A small network was shown many inputs. Here are its activations along a few directions, one row for each input.
Each table varies a few parts of the input and shows all the possible inputs, shuffled.
A made-up example of a description, with smaller parts first: values(3) and (point or line(9) or (line(4) and ring(5))).
Shared parts are said once, and a part with two or three values counts as separate values.

Other details of the inputs shift rows strongly along two fixed directions, in all tables alike. That doesn't count.

Rows:
R1: -2  123  -57  -86  -110  -3  28  57  90  -36  95
R2: 57  108  -6  -32  -49  -139  -75  182  57  -11  57
R3: 5  -233  84  126  215  -177  -130  -237  -219  -4  -15
R4: -34  -234  95  137  238  -82  -80  -267  -199  7  -87
R5: 14  156  -18  -22  -101  -119  -49  213  124  -16  41
R6: 36  17  -111  -30  -71  122  60  182  126  136  61
R7: 30  -226  103  134  200  -137  -110  -233  -221  -19  -59
R8: 49  194  -34  -80  -69  -156  -66  242  101  9  59
R9: 75  -188  101  136  238  -229  -108  -265  -235  -17  -55
R10: -211  -285  -7  -23  -147  966  241  204  101  173  -225
R11: 17  -59  -3  32  70  -141  -18  -229  -95  -52  67
R12: -5  155  -58  -112  -145  102  72  101  116  -27  36
R13: 30  148  -80  -98  -157  -18  49  96  98  -45  88
R14: 19  -223  102  129  248  -153  -107  -263  -235  -1  -72
R15: 37  185  -22  -19  -93  -181  -57  206  118  -21  59
R16: -2  -237  117  187  212  -172  -92  -300  -221  -35  -79
R17: -15  83  -55  -99  -159  162  86  89  81  -39  10
R18: 20  213  -30  -81  -61  -85  -6  240  138  24  13
R19: 30  205  -66  -103  -100  -53  44  76  123  -20  84
R20: -14  105  24  3  -11  -25  2  116  67  14  -40
R21: -20  -214  103  182  239  -160  -86  -296  -202  -12  -71
R22: -22  135  -27  -64  -66  -2  -15  223  125  23  2
R23: 99  -235  -37  141  232  -176  -27  -261  -157  120  52
R24: -12  -69  3  24  52  -62  -5  -197  -63  -33  57
R25: 40  111  -6  -44  -83  -85  -62  220  80  -8  52
R26: 39  222  -77  -118  -137  -32  55  109  132  -26  79
R27: 72  211  -89  -109  -138  -99  43  91  105  -39  92
R28: 97  104  -133  -36  -59  -84  25  188  140  130  127
R29: -223  -145  49  -97  -207  883  243  104  65  0  -247
R30: 132  144  -138  -47  -33  -160  27  179  138  132  138
R31: 44  190  -86  -121  -168  -5  62  129  122  -43  67
R32: -288  -621  261  199  155  905  146  -298  -282  24  -467
R33: 25  -104  2  48  74  -160  -20  -261  -128  -62  70
R34: 26  -83  19  55  134  -158  -26  -302  -127  -35  37
R35: -44  -226  100  185  217  -96  -79  -271  -189  -12  -75
R36: 15  136  -70  -95  -149  -16  47  80  93  -47  88
R37: 12  123  -57  -92  -134  27  55  60  81  -42  57
R38: -12  -203  85  192  236  -248  -117  -297  -193  -17  -16
R39: -258  -238  155  4  -117  926  203  150  25  47  -374
R40: -2  73  -2  -51  -40  -28  -55  177  51  13  8
R41: -6  126  -51  -91  -117  53  49  59  93  -33  59
R42: 34  108  13  -49  -10  -60  -33  157  40  23  -12
R43: 34  -39  -2  38  99  -196  -33  -251  -96  -39  71
R44: -24  101  16  6  -29  14  0  144  81  9  -38
R45: 96  -28  -5  56  133  -340  -50  -317  -147  -60  84
R46: -12  -61  4  29  65  -66  -7  -210  -74  -35  47
R47: -36  96  -21  -47  -46  1  -24  184  105  20  3
R48: 58  137  -2  -52  -59  -76  -37  207  76  3  9
R49: 5  141  -16  -43  -16  -80  -24  168  93  18  2
R50: -5  101  -70  -105  -175  99  65  120  99  -42  62
Each input here is: line(5) and (point or line(4) or ring(5)).
Q: Changing only the line(5) part turns R8 into R42. The same change can be made to R41. Which row results?
A: R26
Q: Changing only the line(5) part turns R49 into R22. The same change can be made to R14. Which row results?
A: R40
Q: Change only the line(4) part in R33. List by row number the other rows that result.
A: R1, R24, R50
Q: A walk changes only the line(5) part. It starts at R30 and steps to R23. List the rest of the walk in order.
A: R28, R6, R10
Q: Change only the ring(5) part in R39. List by row number the other rows that result.
A: R9, R18, R20, R42

Rows:
R51: 5  -118  -55  33  123  -72  43  -381  -93  -43  31
R52: 186  21  -63  50  132  -450  -108  33  -41  75  128
R53: -152  -224  46  -33  -88  878  195  267  68  174  -269
R54: -256  -165  94  43  -129  763  144  286  116  122  -248
R55: -92  132  -74  -209  -307  466  215  210  216  -30  -19
R56: -150  -483  236  303  410  268  0  -468  -349  45  -374
R57: 97  107  -99  8  55  -359  -1  -281  -40  -35  193
R58: 187  334  -6  2  -5  -635  -225  198  32  -82  86
R59: 150  452  -146  -33  -109  -506  -97  434  333  75  226
R60: 90  -40  -44  1  65  -288  -30  -333  -122  -112  137
R61: 30  -16  -27  -96  -120  226  -4  313  64  83  -47
R62: 40  -109  -5  51  91  -227  -14  -399  -185  -86  119
R63: 45  60  -76  -70  -83  -112  10  -111  -36  -96  137
R64: 106  456  -161  -207  -316  -185  62  256  266  -44  237
R65: -254  -242  153  30  60  656  64  83  -27  95  -275
R66: 35  171  -89  -149  -209  -45  49  42  92  -68  132
R67: 89  187  -71  -110  -120  -217  20  -39  66  -79  189
R68: 119  236  -156  -68  -48  -405  -7  -97  55  -60  237
R69: -117  120  29  -91  -93  223  -12  364  152  58  -70
R70: 80  -74  -26  38  131  -289  -2  -404  -131  -73  112
R71: -71  -450  257  296  401  -19  -62  -492  -417  -23  -295
R72: 36  -102  150  148  199  -238  -104  -141  -185  -73  -130
R73: -90  139  79  -58  -107  273  69  321  171  48  -206
R74: 23  258  -140  -213  -290  32  73  196  188  -86  129
R75: -133  152  -86  -208  -325  489  221  238  218  -16  16
R76: 128  -9  -31  79  142  -392  -43  -434  -142  -69  159
R77: 114  301  -83  -15  -143  -404  -121  405  215  -15  189
R78: 184  -1  -92  91  222  -456  -105  -59  -44  125  111
R79: -64  -276  85  208  138  0  -84  -118  -110  46  -81
R80: -61  -15  80  -32  8  110  -86  189  21  -7  -67
R81: -70  -206  142  61  164  7  -151  -82  -183  -25  -109
R82: -123  31  28  -46  28  212  10  228  121  97  -95
R83: -21  -554  148  201  275  265  -14  -323  -376  77  -211
R84: -40  219  -100  -170  -278  458  216  197  255  9  3
R85: -49  -294  102  162  125  -25  -120  -95  -168  -7  -74
Q: Describe the family of inputs behind these rows.
A: line(5) and (values(3) or line(4))
Q: Changing only the line(5) part turns R51 into R70. The same change can be made to R57. Which row results?
A: R68
Q: List by row number the other rows that have the line(5) part in common with R69.
A: R52, R55, R64, R71, R75, R79
Q: Change only the values(3) part in R62. List by row number the other rows that result.
A: R60, R67
Q: List by row number the other rows that have the line(5) part in common with R66.
A: R58, R61, R63, R74, R81, R85

Rows:
R86: -105  -72  89  -39  23  229  -17  133  -42  1  -169
R87: -91  -406  137  201  336  -63  -149  -307  -281  25  -104
R88: -98  -135  71  73  66  201  -8  71  -42  57  -160
R89: -81  -19  78  -37  -4  222  7  182  2  21  -160
R90: -89  -275  48  18  65  137  -10  -398  -255  -139  -46
R91: -42  -250  182  76  201  117  -60  -168  -242  -25  -182
R92: 30  136  -46  -9  81  -255  7  -292  -38  -81  107
R93: 101  92  -52  66  69  -518  -12  -298  -24  -78  167
R94: 265  307  -58  33  48  -751  -169  97  54  -17  164
R95: 217  395  -201  -91  -175  -649  -54  60  154  -108  305
R96: 240  556  -246  -182  -259  -720  -53  234  262  -112  369
R97: 235  271  -14  -26  77  -775  -215  26  -10  -69  190
R98: 175  -100  11  99  174  -642  -185  -526  -292  -170  251
R99: -85  -77  112  16  -41  416  83  139  -1  30  -233
R100: -14  -216  -119  -63  -58  545  215  -10  33  192  -7
R101: 196  334  -124  -47  134  -874  -139  -301  -9  -106  316
R102: -184  -28  15  -54  -181  544  233  -9  105  -23  -125
R103: -60  -354  71  80  136  71  -12  -518  -305  -120  -61
R104: -45  217  -101  -199  -327  237  123  226  185  -86  33
R105: 34  -276  -117  26  29  416  196  -131  -40  199  -23
R106: -96  191  -21  -153  -174  269  21  514  226  60  -61
R107: -94  133  -34  -102  -170  235  -26  495  246  76  2
R108: -66  179  -22  -75  -187  252  60  496  251  83  -80
R109: -95  -377  128  238  210  156  -71  -174  -158  78  -143
R110: 275  301  -295  -185  -95  -446  15  152  201  130  380
R111: -83  -385  83  145  17  373  106  -390  -222  -90  -105
R112: 6  -70  -160  -168  -126  418  176  104  103  158  77
R113: 2  -418  105  169  193  6  -31  -620  -367  -134  -4
R114: -129  -359  157  145  237  195  -52  -177  -220  42  -210
R115: 6  345  -56  -126  -257  180  77  592  318  64  -52
R116: -205  166  -18  -226  -355  625  238  251  249  -45  -60
R117: 165  396  -162  -53  -11  -585  -12  -106  139  -73  236
R118: 35  -315  102  312  354  -289  -145  -334  -252  52  -49
R119: 167  -138  54  278  397  -735  -225  -364  -266  20  60
R120: -68  -508  129  194  139  274  50  -585  -355  -92  -107
R121: -89  -66  72  54  6  281  39  128  -15  53  -192
R122: -99  -84  57  28  27  199  -34  182  42  67  -96
R123: 75  46  59  20  56  -186  -83  31  -45  -24  -35
R124: 27  534  -180  -241  -295  -24  127  301  373  -37  150
R125: -69  -158  61  132  110  91  -39  33  -22  94  -94
R126: -41  -78  111  2  49  155  -16  38  -76  0  -155
R127: 228  156  29  17  193  -823  -263  -129  -135  -74  167
R128: -64  -382  115  241  281  -40  -129  -255  -212  58  -85
R129: -121  520  -116  -392  -527  404  206  573  458  -54  93
R130: 143  399  -132  -76  -64  -750  -68  -56  121  -110  337
R131: -188  -399  128  -8  -58  666  98  -290  -216  -129  -146
R132: -33  -322  146  207  317  -99  -93  -323  -313  0  -169
R133: -13  -275  151  193  213  66  -18  -212  -222  15  -207
R134: -118  94  1  -38  -148  364  41  434  214  96  -91
R135: -33  -21  79  1  -43  248  40  128  19  10  -166
R136: -185  24  16  -148  -106  525  160  -63  58  -55  -106
R137: 4  180  -51  7  -130  -15  -35  402  258  113  61
R138: 225  69  -234  -46  16  -274  56  -47  53  150  256
R139: 8  316  -2  -167  -249  202  58  531  256  28  -59
R140: -75  206  -41  -114  -213  194  -10  532  301  80  22
Q: Describe the family of inputs behind these rows.
A: line(5) and (point or line(4) or line(6))
Q: Changing only the line(5) part turns R123 into R94. The same change can be made to R134. Which row results?
A: R118
Q: Changing only the line(5) part turns R99 into R91. The same change can be made to R138. Which row results?
A: R112
Q: Change only the line(5) part in R116. List by row number the other rows that result.
A: R93, R102, R129, R130
Q: List by row number the other rows that have the line(5) part in common with R103.
A: R89, R97, R98, R101, R110, R114, R116, R122, R126, R140
Q: Change only the line(6) part in R86. List by row number the other rows that result.
A: R87, R91, R106, R107, R127

Rows:
R141: 32  101  8  -3  -70  -219  -118  80  59  -34  158
R142: -121  144  -19  -30  12  -42  -15  114  85  -1  -49
R143: -20  -271  -35  89  -22  377  129  -97  -34  91  -59
R144: -14  -222  -36  134  115  54  46  -226  -46  84  55
R145: -156  -254  91  192  154  71  -2  -283  -155  -37  -140
R146: 52  65  -83  -90  2  116  44  140  85  136  30
R147: -10  47  -27  26  -158  297  157  149  133  48  -103
R148: -53  -24  -89  -84  -233  302  85  260  133  29  2
R149: 202  119  -133  -83  -15  -521  -134  108  -8  -5  228
R150: 31  -152  -69  -55  37  -103  83  -678  -263  -176  193
R151: 16  79  -41  39  -85  -173  -5  66  43  -58  -11
R152: 31  221  -53  -76  18  -297  -68  141  55  -13  -4
R153: -119  182  85  -57  -64  129  -12  222  138  -40  -76
R154: 83  158  -117  -40  43  -213  -12  71  136  120  178
R155: 24  123  -41  78  8  -147  51  -5  116  40  64
R156: -168  12  -36  -121  -111  370  52  244  157  65  -40
R157: 16  -29  49  -89  -149  282  -10  247  -4  -21  -36
R158: 205  241  -50  -1  162  -540  -74  -30  25  68  91
R159: 116  156  65  -21  -40  -263  -96  137  -13  -99  -2
R160: 71  207  62  -30  68  -339  -138  95  -1  -73  -3
R161: -17  66  -73  -131  -57  33  -32  214  64  35  25
R162: -2  -122  109  75  183  -220  -161  -180  -137  -13  73
R163: 5  121  -18  -96  -129  64  49  245  73  -16  -96
R164: 40  -308  10  49  101  304  85  -130  -143  117  -90
R165: 55  -46  6  -11  119  -273  58  -758  -252  -249  98
R166: -97  -299  15  112  108  51  -31  -242  -138  20  10
R167: -41  -134  134  130  -1  118  -18  -94  -93  -89  -146
R168: 44  8  -1  -18  -143  11  -55  146  15  -62  70
R169: 16  -240  96  102  146  256  99  -173  -167  80  -214
R170: -94  126  -4  -36  -18  303  145  157  177  116  -94
R171: -94  139  72  1  -125  96  1  161  143  -64  -32
R172: -35  -215  123  46  145  116  -103  -102  -183  3  -79
Q: Describe the family of inputs behind these rows.
A: values(2) and (point or (values(3) and ring(5)))
Q: Changing only the values(2) part turns R147 into R143. The same change can be made to R160. Which row results?
A: R172
Q: A walk changes only the ring(5) part. It starts at R169 and steps to R158. List the rest of the walk in order.
A: R170, R155, R147
Q: Change only the values(3) part in R145. List by row number the other rows that result.
A: R155, R171
Q: Change only the values(2) part in R168. List by row number the other rows that result.
A: R167
